These are the activations of a small neural network, seen along a few directions. Each row is one input.
In each table, some parts of the input vary, and every possible input appears once, in random order.
Descriptions start from the smaller parts, as in this example, which fits no table here: line(4) and (point or ring(9) or (values(3) and ring(5))).
Shared parts are said once, and a part with two or three values counts as separate values.
In the rows, zero is written as 100.

Other details of the inputs vary at random and push rows far along two fixed directions, the same in every table; ignore that.
These rows show it; all are for the same input, with only those details redrawn:
133 84 127 50 106 84 95 100 106 110 66 91 58
88 94 41 145 90 132 108 102 54 96 114 149 131
123 88 107 72 102 96 98 99 94 106 77 105 74
104 94 107 171 91 69 125 94 59 72 98 78 75
121 87 99 73 101 104 98 101 94 109 77 111 81
103 93 54 113 94 132 105 102 71 105 101 146 120
129 85 84 29 105 132 88 105 110 128 68 141 96
92 94 66 161 90 104 117 96 57 86 109 117 105

Rows:
R1: 64 107 47 119 80 156 89 91 87 125 133 155 181
R2: 57 116 114 161 81 69 120 111 100 79 128 55 104
R3: 103 104 150 61 91 57 93 102 148 108 85 49 75
R4: 78 108 143 154 107 48 118 81 103 93 108 27 81
R5: 134 86 111 77 110 90 80 104 101 97 84 110 83
R6: 126 86 83 24 103 115 81 127 127 108 70 133 92
R7: 136 85 81 39 104 128 72 113 118 116 89 158 108
R8: 137 103 101 76 114 98 83 96 99 101 80 98 79
R9: 63 131 41 115 95 155 94 94 91 121 124 145 176
R10: 109 97 133 40 108 97 85 82 136 140 82 69 95
R11: 108 101 164 62 95 62 98 83 129 126 81 47 73
R12: 69 110 93 57 101 144 84 112 124 127 108 131 141
R13: 104 87 88 142 105 93 106 91 69 84 96 86 86
R14: 82 111 80 169 99 99 112 86 88 112 130 87 146
R15: 76 111 71 149 85 117 98 90 86 114 138 124 162
R16: 105 103 116 89 89 96 91 94 133 122 113 104 120
R17: 131 86 142 39 117 79 80 108 121 93 58 93 53
R18: 122 91 121 168 114 47 115 90 75 71 97 47 57
R19: 117 108 113 46 122 113 87 115 111 96 66 96 63
R20: 87 101 141 151 71 39 113 89 107 84 111 29 84
R21: 91 112 150 32 110 92 95 106 139 131 85 69 81
R22: 76 121 91 143 87 104 103 74 90 106 118 82 128
R23: 70 108 154 131 90 60 110 101 119 87 120 43 71
R24: 87 95 66 178 92 102 116 108 77 66 115 126 104
R25: 94 122 108 151 94 86 102 79 96 104 120 68 121
R26: 119 90 53 101 92 116 85 117 93 95 107 139 118
R27: 73 99 70 188 113 102 127 112 60 64 114 90 95
R28: 73 106 48 134 105 134 113 117 60 90 120 143 114
R29: 82 110 118 81 98 97 88 96 120 115 102 100 121
R30: 144 89 136 72 113 67 98 102 106 103 73 79 53
R31: 65 119 98 158 90 86 124 89 90 104 123 86 122
R32: 77 99 60 156 89 105 114 130 77 62 115 113 102
R33: 101 110 57 101 109 130 94 100 85 92 95 131 104
R34: 136 86 117 7 136 125 130 98 111 48 114 115 93
R35: 113 82 141 157 89 41 112 92 89 58 95 57 40
R36: 100 93 83 146 93 96 114 96 64 86 101 108 95
R37: 97 90 67 50 108 150 82 128 110 106 102 163 105
R38: 122 82 127 122 86 47 104 105 98 67 84 53 45
R39: 117 81 77 54 99 137 74 105 95 113 85 149 111
R40: 113 96 159 41 89 79 84 88 152 124 82 73 81
R41: 103 112 111 83 96 99 96 90 111 137 109 100 125
R42: 102 93 116 156 117 55 118 95 79 69 93 55 54
R43: 106 98 138 152 107 38 124 98 79 66 85 53 42
R44: 47 132 62 142 96 140 106 98 84 105 135 110 146
R45: 92 104 105 26 96 127 75 103 147 139 101 134 125
R46: 89 109 138 41 119 101 91 103 135 128 86 69 93
R47: 125 95 77 37 106 138 73 99 104 116 75 131 96
R48: 108 92 85 34 117 144 78 130 111 109 79 146 102
R49: 74 112 38 134 73 130 95 101 95 118 143 143 181
R50: 104 108 132 38 121 117 145 83 123 60 133 92 132
Question: Changing only one part turns R9 into R33. The same change can be made to R22. Which row results?
Answer: R47
Question: What is each input in this table made of?
Answer: values(2) and (point or (line(4) and line(6)))
Question: Which other rows does R12 become when the values(2) part takes its other values? List them by row number.
Answer: R48
Question: Which other rows does R43 become when the line(4) part takes its other values? List them by row number.
Answer: R28, R30, R36
Question: Which other rows does R38 become when the values(2) part takes its other values? List them by row number.
Answer: R20

Rows:
R51: 89 89 49 149 80 119 92 107 81 98 116 138 127
R52: 94 101 96 153 94 81 106 96 70 95 97 91 84
R53: 120 89 111 125 110 76 112 101 89 88 102 89 85
R54: 95 102 115 111 98 92 117 98 94 70 110 78 80
R55: 89 117 75 110 113 121 89 110 98 86 109 109 111
R56: 83 102 82 105 105 123 109 108 98 87 120 137 120
R57: 82 114 76 112 85 115 97 103 99 124 109 119 129
R58: 95 119 67 95 106 134 78 96 106 118 112 122 143
R59: 85 108 110 121 94 83 108 115 97 88 96 82 76
R60: 120 97 101 15 116 129 84 108 135 141 95 129 129
R61: 119 98 152 48 108 78 94 89 137 113 91 83 82
R62: 109 104 143 50 105 83 87 95 128 132 73 73 75
R63: 109 90 104 124 88 75 95 105 97 95 90 87 77
R64: 76 100 77 86 112 141 95 110 93 114 95 131 114
R65: 96 98 109 106 110 82 119 105 94 77 104 72 83
R66: 87 100 112 116 92 78 101 117 106 84 98 79 76
R67: 114 92 142 51 93 76 78 101 142 122 80 72 81
R68: 112 108 74 118 109 110 82 98 88 95 99 111 108
R69: 109 98 95 19 93 127 69 110 142 147 84 127 120
R70: 88 94 113 117 92 83 98 115 109 82 99 81 80
R71: 111 96 147 43 107 87 96 100 122 85 82 85 72
R72: 104 91 113 123 106 89 99 92 83 104 83 85 73
R73: 93 107 74 105 95 118 113 86 95 107 114 109 138
R74: 102 105 120 109 92 88 111 82 101 93 111 73 98
R75: 99 99 55 139 87 128 110 91 64 87 123 133 128
R76: 90 105 98 106 89 113 102 86 96 100 116 115 135
R77: 106 93 75 112 100 117 101 95 89 98 113 144 119
R78: 101 98 105 24 112 136 75 96 125 152 78 121 113
R79: 119 89 104 114 106 75 111 93 85 88 97 79 82
R80: 100 98 121 118 115 80 119 114 98 76 108 77 84
R81: 79 107 75 83 103 134 95 116 95 113 97 132 112
R82: 102 101 76 116 89 103 95 107 84 109 94 119 102
R83: 110 96 88 145 95 85 122 86 74 77 102 86 96
R84: 115 92 120 114 94 81 104 86 87 79 96 93 87
R85: 98 102 110 107 104 87 123 99 97 73 98 72 85
R86: 100 101 114 109 103 75 113 88 100 100 109 66 100
Question: Changing only one part turns R69 into R66. The same change can be made to R62. Which row results?
Answer: R81
Question: What is each input in this table made of?
Answer: values(3) and (point or line(5) or ring(6))
Question: Which other rows does R82 become when the line(5) part takes its other values? List them by row number.
Answer: R51, R52, R63, R72

Rows:
R87: 101 101 95 93 101 107 97 97 101 108 100 104 108
R88: 98 101 96 91 101 108 101 101 103 102 104 107 109
R89: 107 99 136 122 97 59 107 92 103 87 95 56 70
R90: 101 101 96 90 102 107 100 98 103 102 103 105 109
R91: 107 94 88 93 105 110 101 105 92 93 98 116 97
R92: 95 101 94 92 100 109 97 101 102 108 99 107 106
R93: 99 101 97 92 101 108 101 98 102 102 104 107 110
R94: 95 101 96 92 100 109 101 102 103 101 103 107 107
R95: 108 95 87 95 104 109 97 104 91 98 93 115 95
R96: 83 99 67 195 89 93 120 99 56 67 124 105 108
R97: 116 98 136 69 106 81 94 95 118 107 82 75 74
R98: 95 103 93 95 101 109 96 103 102 107 99 107 106
R99: 100 102 135 120 102 65 110 98 103 81 97 58 70
R100: 96 101 94 94 99 107 94 104 105 106 100 108 106
R101: 105 99 106 85 99 99 95 101 109 108 96 100 98
R102: 96 100 94 95 96 107 97 103 103 106 101 109 108
R103: 100 100 96 94 97 106 96 98 103 107 102 108 109
R104: 98 102 95 93 101 108 97 100 101 108 100 107 108
Question: What is each input in this table made of?
Answer: values(3) and (point or line(5))
Question: Changing only the values(3) part turns R97 into R103. The same change can be made to R92. Which row results?
Answer: R102
Question: List by row number the other rows that have the values(3) part in common with R90.
Answer: R88, R91, R93, R94, R99
